These are the activations of a small neural network, seen along a few directions. Each row is one input.
In each table, some parts of the input vary, and every possible input appears once, in random order.
A made-up example of a description, with smaller parts first: one of 2 separate values, together with either a single point or one of 9 places around a ring or (one of 4 places along a line, together with one of 8 places around a ring).
Shared parts are said once, and a part with two or three values counts as separate values.
In the rows, zero is written as 100.

Other details of the inputs shift rows strongly along three fixed directions, in all tables alike. That doesn't count.

Rows:
x1: 64,94,84,109,136,123,107,125,82,93,81,89
x2: 56,94,72,110,163,126,97,110,77,118,93,101
x3: 104,103,112,155,153,89,109,112,129,108,53,84
x4: 73,101,96,96,142,130,128,93,79,98,86,81
x5: 76,108,116,61,68,128,101,103,67,93,117,82
x6: 98,84,83,92,127,100,97,75,93,95,98,99
x7: 119,95,101,80,79,85,90,86,120,112,96,103
x8: 95,97,91,150,134,74,105,106,121,142,69,113
x9: 75,100,102,100,162,117,75,92,93,94,93,92
x10: 140,96,119,125,80,72,130,101,146,52,148,145
x11: 81,90,91,84,157,115,104,90,81,110,82,97
x12: 130,104,101,94,31,64,76,99,123,99,116,129
x13: 96,88,104,52,85,119,81,85,67,109,130,77
x14: 137,124,83,134,57,74,129,99,116,62,125,147
x15: 63,106,109,67,84,123,91,118,60,91,119,76
x16: 93,85,133,80,56,83,64,105,120,160,65,72
x17: 107,84,88,92,129,102,102,82,84,100,98,101
x18: 98,71,130,143,148,82,107,101,148,129,85,118
x19: 116,100,110,146,149,82,90,100,132,125,63,104
x20: 103,128,92,89,122,122,107,98,75,35,149,109
x21: 79,104,112,54,77,125,83,91,66,110,122,99
x22: 144,101,117,87,36,77,106,106,125,102,94,92
x23: 119,102,103,54,45,110,102,93,72,68,148,82
x24: 88,80,117,90,50,94,52,120,122,159,71,73
x25: 148,121,73,136,43,80,126,107,127,64,128,148
x26: 141,109,116,93,22,66,106,111,124,95,102,110
x27: 92,94,130,37,48,131,69,91,79,136,114,69
x28: 93,116,75,74,131,122,134,90,68,47,136,109
x29: 131,107,111,91,43,69,91,98,121,127,110,115
x30: 139,111,78,107,105,78,121,81,116,91,119,135
x31: 119,89,137,77,31,76,67,109,118,155,79,85
x32: 109,111,113,161,136,96,113,104,133,114,65,88
x33: 79,91,94,107,141,127,124,88,77,98,88,73
x34: 97,95,82,153,125,96,105,106,125,142,67,117
x35: 80,107,104,104,160,120,83,96,86,106,103,91
x36: 148,116,79,107,70,67,131,86,133,51,114,132
x37: 128,104,65,121,96,83,103,105,114,83,113,150
x38: 118,95,94,144,108,63,101,105,127,125,70,129
x39: 84,94,136,95,67,93,93,121,108,154,66,52
x40: 111,84,107,101,78,87,101,95,115,105,80,69
x41: 59,99,95,94,140,109,113,103,84,87,78,87
x42: 57,92,120,60,59,136,69,135,70,128,103,45
x43: 97,123,86,90,143,134,95,79,69,53,148,129
x44: 73,109,60,88,117,123,110,108,73,37,128,119
x45: 128,107,72,74,89,113,112,63,71,53,161,136
x46: 79,76,133,44,66,129,76,109,65,120,92,31
x47: 94,98,94,153,128,85,108,99,118,140,66,120
x48: 88,113,79,85,105,110,114,108,64,39,132,125
x49: 104,105,110,151,136,81,102,105,139,102,59,85
x50: 52,96,89,109,141,108,105,110,81,85,81,89
Description of these inputs: one of 2 separate values, together with either a single point or (one of 4 places along a line, together with either a single point or one of 5 places along a line).
Question: Changing only the choice among 2 separate values turns x14 into x47. The same change can be made to x49. Which row results?
Answer: x9
Question: Changing only the choice among 2 separate values turns x7 into x36. The same change can be made to x13. Which row results?
Answer: x23
Question: Which other rows does x3 become when the choice among 2 separate values takes its other values? List them by row number.
Answer: x19

Rows:
x51: 50,86,126,55,84,138,94,118,61,92,105,47
x52: 126,106,88,116,78,77,110,101,109,107,94,122
x53: 62,111,107,80,135,142,78,102,67,78,132,106
x54: 102,94,83,102,64,86,103,110,111,115,96,116
x55: 96,96,109,125,121,97,96,94,116,146,57,70
x56: 120,115,54,142,120,80,134,95,111,64,101,130
x57: 93,87,109,125,119,95,97,96,111,153,53,86
x58: 103,94,105,69,23,101,77,112,87,107,109,89
x59: 119,116,102,66,72,115,101,87,87,64,134,105
x60: 72,89,129,116,128,103,113,113,103,135,58,54
x61: 57,93,107,87,165,137,74,101,72,90,120,96
x62: 125,106,114,118,89,85,124,88,125,90,102,103
x63: 81,107,70,75,117,115,112,96,63,78,127,127
x64: 94,98,121,72,56,108,76,113,88,136,90,56
x65: 112,110,112,99,28,93,75,125,115,84,130,114
x66: 86,83,78,122,170,94,112,84,107,124,78,118
x67: 121,102,98,115,68,87,112,113,122,93,86,94
x68: 125,116,106,137,84,77,97,117,128,96,109,130
x69: 84,91,95,95,168,122,107,88,89,91,92,85
x70: 117,84,111,98,87,87,83,91,110,132,86,95
x71: 113,95,119,56,78,109,100,86,84,63,146,94
x72: 106,86,111,105,111,93,83,93,114,139,73,69
x73: 118,107,108,105,78,60,86,102,132,91,87,119
x74: 95,111,67,85,123,112,117,78,78,72,133,144
x75: 123,119,69,132,135,88,142,96,110,60,101,130
Question: Describe the family of inputs behind these rows.
Answer: either a single point or (one of 4 places along a line, together with either a single point or one of 5 places along a line)
Question: Which other rows does x53 become when the place on the line of 4 takes its other values? List them by row number.
Answer: x61, x65, x68
Question: Which other rows does x67 become when the place on the line of 5 takes its other values? List them by row number.
Answer: x51, x54, x56, x58
Question: Which other rows does x66 become when the place on the line of 5 takes its other values? List them by row number.
Answer: x69, x70, x71, x72
